Here are a small network's activations along a few directions, averaged over the inputs that share one value of a field.
Related values have similar rows: they may be neighbours, one step apart, or belong to one group.
Random noise pushes rows far along 3 fixed directions. That doesn't count. These rows show it; they differ only by the noise:
[  53 -861 -686  180  372  288   97  238  423 -117  548 -656 -298]
[-296 -112 -159  -15  -15   31 -214 -154  -89   -7  182   52  -35]
[  92 -117 -286  338   14 -281  -67 -285 -376   -6   20   33  118]
[-411 -477 -303 -200  148  402 -175  149  381  -53  486 -282 -274]
[ -36  149 -152  317 -110 -404 -162 -458 -570   10 -120  286  203]


Field MOG:
rul: [ 203  197  440 -148 -126 -206  -92 -216 -415  192  115   70  558]
pana: [ 446  300  224 -205 -238   25  297  309 -156    6 -207  202  198]
gok: [ -76  239 -537  389   33 -377  358 -470  166 -354 -256  321 -147]
dufo: [ 538  143  590 -132    2 -226 -239  204 -548  381 -159  -58  564]
pil: [ 640 -550  295  241  246  142  166  451  182  304  -33 -483  106]
kase: [ 410  120 -110  358  189 -228  376 -133  -67 -121 -381  130   -8]
pak: [-135   46  195 -224 -271  248  176  546  223 -275  208 -240 -106]
bopeb: [-609  286   80 -120  183  169 -159 -133  406   89  113  273 -359]
vezom: [-309  203  262 -393  -89  165 -383 -200  157   93 -222 -141   36]
gamo: [-338  280   51  -52  -36   -3   14 -194  121  158 -222  400 -313]
fikad: [-433  492  284 -435 -463  169 -145  151  -14 -285 -210  416 -175]
The values of MOG form a line.
Question: A walk along MOG starts at pak and steps to its neighbour fikad. Put gok, pil, kase, gamo in the order it reaches them.
Answer: gok, kase, gamo, pil
Question: What is the length, in steps, of the shortest route from rul to pana?
Answer: 8

Field NER:
gumap: [  32  -30  155 -182 -102  -25  380  370  -54   15  -17 -191  151]
mig: [  47  194  837 -468  -33  142 -421  100 -116  458  -24 -109  231]
vef: [-138   -4   65  169 -219  -24  -43  237  -52    0  134  -50 -197]
vavak: [-290  132 -589  -35    6 -164 -279 -444 -401 -415   -2  247  136]
kop: [ 707 -144  -81  257  184 -123  113  152   55 -106 -274  -86   41]
zoter: [ 609 -295  205  222   77   18   49   40 -216  115   10 -590  360]
vedu: [ -47 -118 -333   38   93  -30  165  -36  466 -220  -94   30 -189]
nadut: [-149 -173 -325   17  126  239  151 -188  275  112  225  -17 -263]
latol: [   8 -695 -523  -22  471  378  195  200  585  174  328 -383 -331]
pofig: [-411  311 -165  156 -158   33 -202  -72   48 -103 -145   44 -402]
sov: [-615 -175 -522   79    5  -24 -220 -352   54 -388  263  -76  -16]
diluf: [-262  361   40 -164  -86 -141  200  -49   62 -161   33  194   -1]
mopem: [-383  246 -630  556  -71 -371   46 -364 -150 -241  108  297  -48]
goni: [ 248  322  166  285 -118 -266  112 -338 -546   91  -73  550  200]
rini: [ 667 -461 -143   84  128  -97  456  192  233 -161   58 -383 -108]
rumit: [ 350 -468   71   64  462   77  124  178  116  329    8 -433   57]
votug: [-128  -80  215 -177    4  383 -202  460  331  -20  -92  -36 -207]
The values of NER form a line.
Question: A walk along NER starts at gumap and steps to its neighbour diluf. Put mig, vef, vavak, latol, pofig in the order it reaches them.
Answer: pofig, vef, latol, mig, vavak
Question: What is the length, in steps, of the shortest route from rini to mopem?
Answer: 6
Question: Which values are neighbours of kop? Give them in the order they are listed.
Answer: vedu, votug

Field SUF:
kavi: [ 317 -571  506 -512   44  428   14  311  -29  306  647 -503  147]
bap: [ 240 -306  457 -371 -262  239  286  782  429  -47  188 -357   51]
fiv: [   3   59  814 -464 -358  383 -590  457 -108  529 -141   33  232]
peti: [ -58 -204  105   38  231  235 -199  113   98  -21 -180 -211 -234]
zil: [ 687  349  358  274 -375 -425   35  -30 -522  269 -416  590  246]
fevo: [-177  108 -100  -59  -89   21 -263 -386 -251 -205   90   12  241]
neba: [-371 -278  132 -189  243  523 -148  247  273  307  675 -440  -65]
pes: [-416  404 -180  -21 -286 -299  360  124 -192 -357  -96   50  -51]
rovov: [-674   -4 -590 -255  -65  101 -358 -242 -118 -410  281  253   70]
sotir: [  64  294  -50  204 -209 -322   29   78  137 -314   25  175 -120]
retu: [  56 -214 -164 -117  363  158 -145   85  411 -113  -86 -370 -341]
zutu: [  28  181  191 -260  156  -99  145 -214   55  127 -195  245  163]
damur: [-135  382  120 -155 -222   25   82 -226 -139  322 -242  547  -60]
tinud: [ 201 -167  592 -668  -71  455 -147  240  403  198 -120  -81  212]
visu: [ 246  330  589 -203 -321  250  -68  373   91   42  -46  259  -38]
det: [ -96 -272 -250  366  197  -22 -124   99  -22  189  154 -483  -23]
neliv: [-303  504  444 -240   53 -134   19 -480 -163  292 -243  808   37]
The values of SUF form a line.
Question: Which values are neighbours of rovov? Give them in the order they are listed.
Answer: fevo
Question: Which values are neighbours of tinud? Give them in the order they are listed.
Answer: retu, zutu
Question: Which values are neighbours of zil? Give them in the order they are listed.
Answer: damur, visu
Question: Which values are neighbours of fiv? Give them in the order they are listed.
Answer: peti, det
